[-0.59,  0.33,  0.30, -0.67, -0.39, -0.49, -0.59,  0.34,  0.31, -0.58,
 -0.59,  0.51, -0.70, -0.53, -0.80,  0.50,  0.33,  0.47, -0.70] -> z_413
[ 0.50, -0.75, -0.75, -0.75,  0.38,  0.42,  0.51, -0.63, -0.71,  0.50,
  0.50, -0.71, -0.63,  0.50, -0.76, -0.61, -0.71, -0.56, -0.71] -> z_316
[-0.26, -0.63, -0.58,  0.78, -0.17, -0.17, -0.28, -0.61, -0.61, -0.25,
 -0.31,  0.54,  0.68,  0.59,  0.81,  0.57, -0.62,  0.52,  0.78] -> z_932
[-0.35,  0.58,  0.57, -0.21,  0.58, -0.28, -0.34,  0.58,  0.58, -0.32,
 -0.39,  0.59, -0.32, -0.32,  0.80,  0.58,  0.58,  0.58, -0.34] -> z_846
[ 0.54,  0.67,  0.64, -0.47,  0.41,  0.46,  0.53,  0.65,  0.63,  0.54,
 -0.76, -0.27,  0.71,  0.51,  0.80, -0.19,  0.66, -0.18, -0.59] -> z_612
[ 0.57,  0.50,  0.46, -0.45,  0.43,  0.51,  0.43,  0.48,  0.46,  0.54,
  0.43, -0.59,  0.23,  0.51,  0.24, -0.64,  0.49, -0.59, -0.54] -> z_568
[ 0.50, -0.75, -0.69,  0.55,  0.38,  0.42,  0.51, -0.70, -0.71,  0.50,
  0.56, -0.63, -0.61,  0.50, -0.72, -0.61, -0.71, -0.56,  0.68] -> z_241
[-0.65,  0.66,  0.64, -0.72, -0.50, -0.58, -0.65,  0.62,  0.65, -0.62,
 -0.64,  0.37, -0.66, -0.63, -0.77,  0.41,  0.63,  0.34, -0.78] -> z_718
[-0.64,  0.14,  0.15, -0.38, -0.49, -0.59, -0.62,  0.18,  0.19, -0.61,
 -0.65,  0.54, -0.42, -0.58, -0.47,  0.55,  0.14,  0.51, -0.49] -> z_524
howmany z_316: [-0.75] : 3
howmany z_846: [0.58] : 7
howmany z_932: [-0.63] : 1
howmany z_568: [0.43] : 3
howmany z_316: [-0.71] : 4

[0.02, 0.02, 0.81, 0.02, 0.02] -> z_816
[ 0.82,  0.00,  0.02, -0.02,  0.00] -> z_13
[0.81, 0.01, 0.81, 0.81, 0.81] -> z_886
howmany z_886: [0.81] : 4
howmany z_13: [0.02] : 1
howmany z_13: [0.00] : 2
howmany z_816: [0.02] : 4
howmany z_13: [0.82] : 1
find: [0.02, 0.02, 0.81, 0.02, 0.02] : z_816

[ 0.21, -0.07,  0.21, -0.07,  0.21, -0.07,  0.30, -0.07, -0.07] = z_299
[ 0.33, -0.43, -0.48,  0.55, -0.02, -0.43, -0.48,  0.00, -0.47] = z_213
[ 0.63, -0.59, -0.59, -0.61, -0.59,  0.49,  0.63,  0.09,  0.54] = z_310
[ 0.12, -0.06,  0.28,  0.28, -0.58, -0.15, -0.28,  0.12, -0.15] = z_268
howmany z_213: [-0.43] : 2
howmany z_268: [0.28] : 2
howmany z_299: [-0.06] : 0
howmany z_310: [-0.58] : 0

[-0.74, -0.60,  0.79,  0.79, -0.76, -0.71, -0.60,  0.69,  0.75, -0.60,
 -0.33, -0.37, -0.70, -0.61, -0.60, -0.53, -0.65,  0.49] -> z_337
[ 0.77,  0.08,  0.12,  0.16, -0.78, -0.76, -0.67,  0.00,  0.03,  0.18,
 -0.73, -0.77,  0.18,  0.25,  0.10,  0.69,  0.14,  0.78] -> z_472
[ 0.58,  0.73,  0.79,  0.79, -0.76, -0.71, -0.58,  0.69,  0.75, -0.74,
 -0.33, -0.37, -0.70, -0.61, -0.60,  0.59,  0.74,  0.49] -> z_894
[-0.75,  0.58,  0.59,  0.74,  0.59, -0.54, -0.70,  0.60,  0.75,  0.73,
  0.71, -0.50,  0.73,  0.71,  0.59,  0.59,  0.75, -0.26] -> z_722
howmany z_894: [0.58] : 1
howmany z_722: [0.59] : 4
howmany z_337: [-0.60] : 4
howmany z_722: [0.75] : 2

[-0.27, -0.18,  0.21, -0.25,  0.14, -0.17,  0.02, -0.21,  0.10,  0.07,
  0.19, -0.22,  0.00,  0.10, -0.01, -0.07,  0.15,  0.05,  0.08,  0.04,
 -0.11,  0.09, -0.20,  0.02,  0.11] = z_49
[ 0.07, -0.16,  0.21, -0.25,  0.14, -0.17,  0.02, -0.21,  0.10,  0.07,
 -0.16, -0.17,  0.00,  0.10, -0.01, -0.07,  0.15,  0.05,  0.08,  0.04,
 -0.11,  0.09, -0.12,  0.07,  0.16] = z_784
[-0.27, -0.07,  0.21, -0.25, -0.18, -0.17,  0.02, -0.21,  0.10,  0.07,
  0.19, -0.22,  0.00,  0.10, -0.01, -0.07,  0.15, -0.18,  0.08,  0.04,
 -0.11,  0.09, -0.18,  0.10,  0.32] = z_567
[ 0.24,  0.22,  0.06,  0.29, -0.06,  0.16, -0.14, -0.18,  0.22,  0.20,
 -0.34,  0.11,  0.05,  0.19,  0.08, -0.12, -0.02,  0.02,  0.52, -0.06,
  0.26,  0.11,  0.31, -0.07, -0.09] = z_823
howmany z_567: [-0.18] : 3
howmany z_784: [-0.16] : 2
howmany z_823: [0.20] : 1
howmany z_567: [0.10] : 3

[ 0.16,  0.09, -0.15, -0.43, -0.06, -0.36,  0.02,  0.00, -0.13,  0.17,
 -0.15, -0.12, -0.42, -0.28, -0.28,  0.21, -0.15, -0.12,  0.18, -0.40,
  0.18,  0.25, -0.42, -0.30, -0.22, -0.43, -0.48, -0.19,  0.05, -0.15,
 -0.34,  0.23, -0.46,  0.10, -0.44, -0.34,  0.06, -0.02, -0.04, -0.35,
  0.02, -0.33, -0.13,  0.18, -0.21, -0.43,  0.23, -0.48,  0.16,  0.16,
  0.17, -0.25,  0.13, -0.37,  0.02, -0.14, -0.26, -0.07, -0.26, -0.12,
  0.18,  0.26] = z_258
[-0.43, -0.48, -0.21,  0.38, -0.24,  0.24, -0.23, -0.35, -0.09, -0.42,
 -0.02, -0.16,  0.23,  0.05,  0.05, -0.30, -0.05, -0.02,  0.29,  0.21,
 -0.49, -0.30,  0.20,  0.02,  0.02, -0.19,  0.26, -0.08, -0.39, -0.38,
  0.23, -0.43,  0.39, -0.51,  0.38,  0.14, -0.27, -0.02, -0.30,  0.23,
 -0.30,  0.04, -0.15, -0.53, -0.04,  0.34, -0.39,  0.37, -0.47, -0.45,
 -0.47, -0.01, -0.30,  0.21, -0.21, -0.09,  0.07, -0.08,  0.09, -0.19,
 -0.30, -0.61] = z_686
[ 0.05,  0.47,  0.47, -0.18,  0.36, -0.01, -0.08,  0.40,  0.05,  0.07,
 -0.02,  0.31,  0.17,  0.26,  0.21,  0.42,  0.12, -0.20,  0.31,  0.12,
  0.14,  0.24,  0.19,  0.34,  0.17,  0.27,  0.25,  0.27,  0.36,  0.27,
 -0.03, -0.13, -0.19,  0.47, -0.18,  0.17, -0.02,  0.38,  0.41, -0.12,
  0.12,  0.34,  0.28,  0.26,  0.26, -0.16,  0.38, -0.11,  0.25,  0.09,
  0.16,  0.24, -0.19,  0.09, -0.06,  0.19,  0.00, -0.09,  0.00,  0.30,
 -0.03,  0.27] = z_437
[-0.14, -0.01, -0.45,  0.50,  0.56,  0.60, -0.41,  0.03, -0.15,  0.60,
  0.43,  0.31, -0.09,  0.39,  0.14, -0.18, -0.13, -0.28,  0.56,  0.04,
 -0.23,  0.33, -0.34,  0.14,  0.61, -0.10, -0.19,  0.01,  0.28, -0.48,
  0.67,  0.39, -0.16, -0.24,  0.46,  0.29,  0.37,  0.29,  0.19, -0.13,
 -0.37, -0.52,  0.07, -0.15,  0.12, -0.04,  0.04, -0.46,  0.23, -0.34,
  0.44, -0.25,  0.53,  0.53,  0.41,  0.62, -0.43,  0.60, -0.23, -0.37,
 -0.11,  0.05] = z_63
[ 0.03,  0.50,  0.49, -0.19,  0.37, -0.02, -0.09,  0.42,  0.05,  0.06,
 -0.03,  0.31,  0.18,  0.27,  0.22,  0.42,  0.11, -0.21,  0.32,  0.13,
  0.12,  0.24,  0.23,  0.35,  0.15,  0.29,  0.26,  0.29,  0.36,  0.29,
 -0.03, -0.16, -0.19,  0.47, -0.19,  0.18, -0.03,  0.40,  0.41, -0.12,
  0.12,  0.37,  0.28,  0.27,  0.26, -0.17,  0.39, -0.10,  0.24,  0.10,
  0.14,  0.26, -0.22,  0.09, -0.08,  0.21,  0.01, -0.12,  0.00,  0.30,
 -0.02,  0.28] = z_740
[ 0.28,  0.21, -0.01, -0.50, -0.07, -0.43,  0.17,  0.10, -0.04,  0.20,
 -0.16, -0.11, -0.39, -0.30, -0.49,  0.35, -0.11, -0.01, -0.59, -0.37,
  0.33,  0.33, -0.33, -0.29, -0.20, -0.39, -0.44, -0.14,  0.09,  0.23,
 -0.41,  0.29, -0.43,  0.24, -0.51, -0.35,  0.10,  0.04,  0.00, -0.31,
 -0.50, -0.21, -0.08,  0.34, -0.20, -0.40,  0.14, -0.40,  0.23,  0.33,
  0.21, -0.16,  0.15, -0.42,  0.04, -0.16, -0.14, -0.50, -0.19,  0.00,
 -0.11,  0.39] = z_449
[-0.44, -0.50, -0.18,  0.40, -0.25,  0.25, -0.23, -0.36, -0.09, -0.43,
 -0.01, -0.17,  0.23,  0.05,  0.05, -0.63, -0.05, -0.01,  0.30,  0.22,
 -0.50, -0.60,  0.21,  0.02,  0.22,  0.20,  0.27, -0.08, -0.40, -0.39,
  0.24, -0.44,  0.41, -0.52,  0.40, -0.25, -0.27, -0.32, -0.31,  0.24,
 -0.25,  0.04, -0.15, -0.54, -0.04,  0.36, -0.40,  0.39, -0.48, -0.46,
 -0.47, -0.01, -0.30,  0.22, -0.20, -0.09,  0.07, -0.07,  0.10, -0.19,
  0.02, -0.63] = z_761
[-0.24, -0.11, -0.61,  0.35,  0.48,  0.47, -0.56,  0.35, -0.30,  0.54,
  0.32,  0.21, -0.27,  0.27,  0.00, -0.27, -0.28, -0.45,  0.42, -0.14,
 -0.34,  0.27, -0.54,  0.00,  0.50, -0.28, -0.39, -0.13,  0.20, -0.62,
  0.35,  0.32, -0.36, -0.34,  0.31,  0.14,  0.28,  0.19,  0.10, -0.31,
 -0.51, -0.71, -0.06, -0.26, -0.01, -0.22, -0.07, -0.69,  0.16, -0.46,
  0.38, -0.42,  0.46,  0.40,  0.31,  0.52, -0.62,  0.52, -0.40, -0.53,
 -0.27, -0.02] = z_506
howmany z_258: [0.18] : 4
howmany z_449: [-0.50] : 3
howmany z_686: [-0.19] : 2
howmany z_686: [-0.02] : 3
howmany z_740: [-0.16] : 1
howmany z_761: [0.22] : 3
howmany z_506: [0.35] : 3

[-0.05,  0.03,  0.00, -0.74,  0.03,  0.03,  0.00] : z_503
[ 0.00,  0.06,  0.00,  0.00,  0.00,  0.01, -0.01] : z_939
[ 0.01,  0.07, -0.02,  0.00,  0.02,  0.01,  0.03] : z_821
[ 0.00,  0.05, -0.02, -0.04,  0.01,  0.01,  0.02] : z_290
[ 0.00,  0.07,  0.01,  0.01,  0.00,  0.02, -0.02] : z_979
[-0.38, -0.38,  0.03,  0.04,  0.01, -0.06,  0.01] : z_212
[-0.05,  0.02,  0.01, -0.72,  0.02,  0.02,  0.01] : z_198
[-0.05, -0.40,  0.04,  0.05, -0.05, -0.07,  0.02] : z_309
[0.00, 0.02, 0.02, 0.00, 0.00, 0.01, 0.00] : z_383
howmany z_309: [-0.40] : 1
howmany z_383: [0.00] : 4
howmany z_212: [-0.38] : 2
howmany z_198: [0.02] : 3
howmany z_212: [0.01] : 2
howmany z_821: [0.00] : 1

[0.54, 0.20, 0.44, 0.54, 0.27] : z_582
[ 0.02, -0.74, -0.51, -0.74, -0.74] : z_8
[0.54, 0.20, 0.55, 0.54, 0.27] : z_529
howmany z_8: [-0.51] : 1
howmany z_8: [-0.74] : 3
howmany z_582: [0.54] : 2
howmany z_529: [0.54] : 2
howmany z_582: [0.20] : 1

[ 0.20,  0.09, -0.47, -0.02,  0.03, -0.30, -0.10,  0.23, -0.27,  0.22,
 -0.08,  0.04, -0.05, -0.40, -0.40, -0.17, -0.02,  0.22, -0.40, -0.62,
 -0.09,  0.34, -0.48,  0.13, -0.13, -0.49,  0.49,  0.55, -0.31,  0.32,
  0.14,  0.48,  0.12, -0.02,  0.16,  0.13,  0.20,  0.22,  0.09, -0.40,
  0.65, -0.16,  0.17,  0.29,  0.71, -0.47,  0.00]  z_301
[ 0.22, -0.18, -0.19, -0.17, -0.10,  0.72,  0.18, -0.04,  0.41,  0.19,
 -0.05, -0.26,  0.54,  0.03, -0.12, -0.11,  0.61, -0.13,  0.37, -0.15,
 -0.16, -0.02,  0.56, -0.13, -0.11,  0.00, -0.05, -0.31, -0.33, -0.02,
  0.14,  0.12,  0.58, -0.28,  0.51,  0.24, -0.05, -0.42,  0.09,  0.31,
  0.15, -0.29,  0.29,  0.07, -0.11,  0.16,  0.03]  z_169
[-0.39,  0.20, -0.33, -0.49, -0.07,  0.12, -0.01,  0.33,  0.13, -0.05,
 -0.32,  0.27,  0.10, -0.13,  0.24, -0.10, -0.27,  0.29, -0.33, -0.51,
  0.26,  0.23,  0.40,  0.12, -0.39, -0.45,  0.71, -0.38, -0.53, -0.24,
  0.47,  0.26,  0.18, -0.35,  0.15,  0.53,  0.01,  0.07,  0.42, -0.28,
  0.10, -0.06, -0.04, -0.11,  0.60,  0.20,  0.52]  z_234
[ 0.10,  0.21,  0.69, -0.19, -0.07,  0.53,  0.21, -0.38, -0.10, -0.11,
  0.10,  0.13,  0.03,  0.43, -0.28, -0.28,  0.13, -0.11, -0.19,  0.03,
 -0.11, -0.41, -0.20,  0.21, -0.10,  0.07, -0.24, -0.09,  0.25, -0.48,
  0.21, -0.69,  0.09,  0.28,  0.07,  0.38,  0.08,  0.26, -0.09,  0.02,
  0.23, -0.20, -0.26, -0.53, -0.39,  0.06,  0.09]  z_428
howmany z_301: [-0.40] : 4
howmany z_428: [0.21] : 4

[-0.41, -0.68, -0.73, -0.40,  0.76,  0.02,  0.78, -0.10, -0.38, -0.65,
  0.81,  0.83, -0.79, -0.38, -0.72, -0.49, -0.41, -0.79, -0.64,  0.82,
 -0.41, -0.61, -0.46, -0.48] -> z_945
[-0.57, -0.80,  0.65,  0.65,  0.65,  0.83,  0.69, -0.77, -0.84,  0.85,
  0.71,  0.72,  0.79, -0.79,  0.81, -0.83, -0.82,  0.81, -0.82,  0.74,
  0.73,  0.65, -0.80, -0.83] -> z_509
[-0.60, -0.84, -0.82, -0.80,  0.72,  0.77,  0.72, -0.69, -0.81,  0.75,
  0.85,  0.84,  0.52, -0.72,  0.72, -0.75, -0.81,  0.50, -0.83,  0.85,
  0.83, -0.79, -0.42, -0.83] -> z_597
howmany z_509: [0.65] : 4
howmany z_945: [-0.41] : 3

[ 0.59,  0.36,  0.48,  0.61,  0.60,  0.55, -0.56, -0.17, -0.57,  0.52,
 -0.66,  0.29, -0.62,  0.52,  0.51, -0.67,  0.40] -> z_855
[-0.44,  0.59, -0.53, -0.55,  0.52, -0.60,  0.33, -0.65,  0.22, -0.65,
 -0.65, -0.65,  0.60,  0.59, -0.66,  0.52, -0.66] -> z_73
[-0.44,  0.59,  0.51, -0.55, -0.66,  0.61,  0.51,  0.51,  0.22,  0.51,
 -0.55, -0.54, -0.58,  0.51,  0.64, -0.54,  0.61] -> z_527
[-0.51,  0.57, -0.39, -0.63, -0.56, -0.60,  0.07,  0.46,  0.18, -0.58,
 -0.61,  0.60,  0.56,  0.58,  0.63, -0.62,  0.57] -> z_240
howmany z_527: [0.51] : 5
howmany z_73: [-0.65] : 4
howmany z_527: [-0.66] : 1
howmany z_855: [-0.67] : 1
howmany z_855: [0.59] : 1

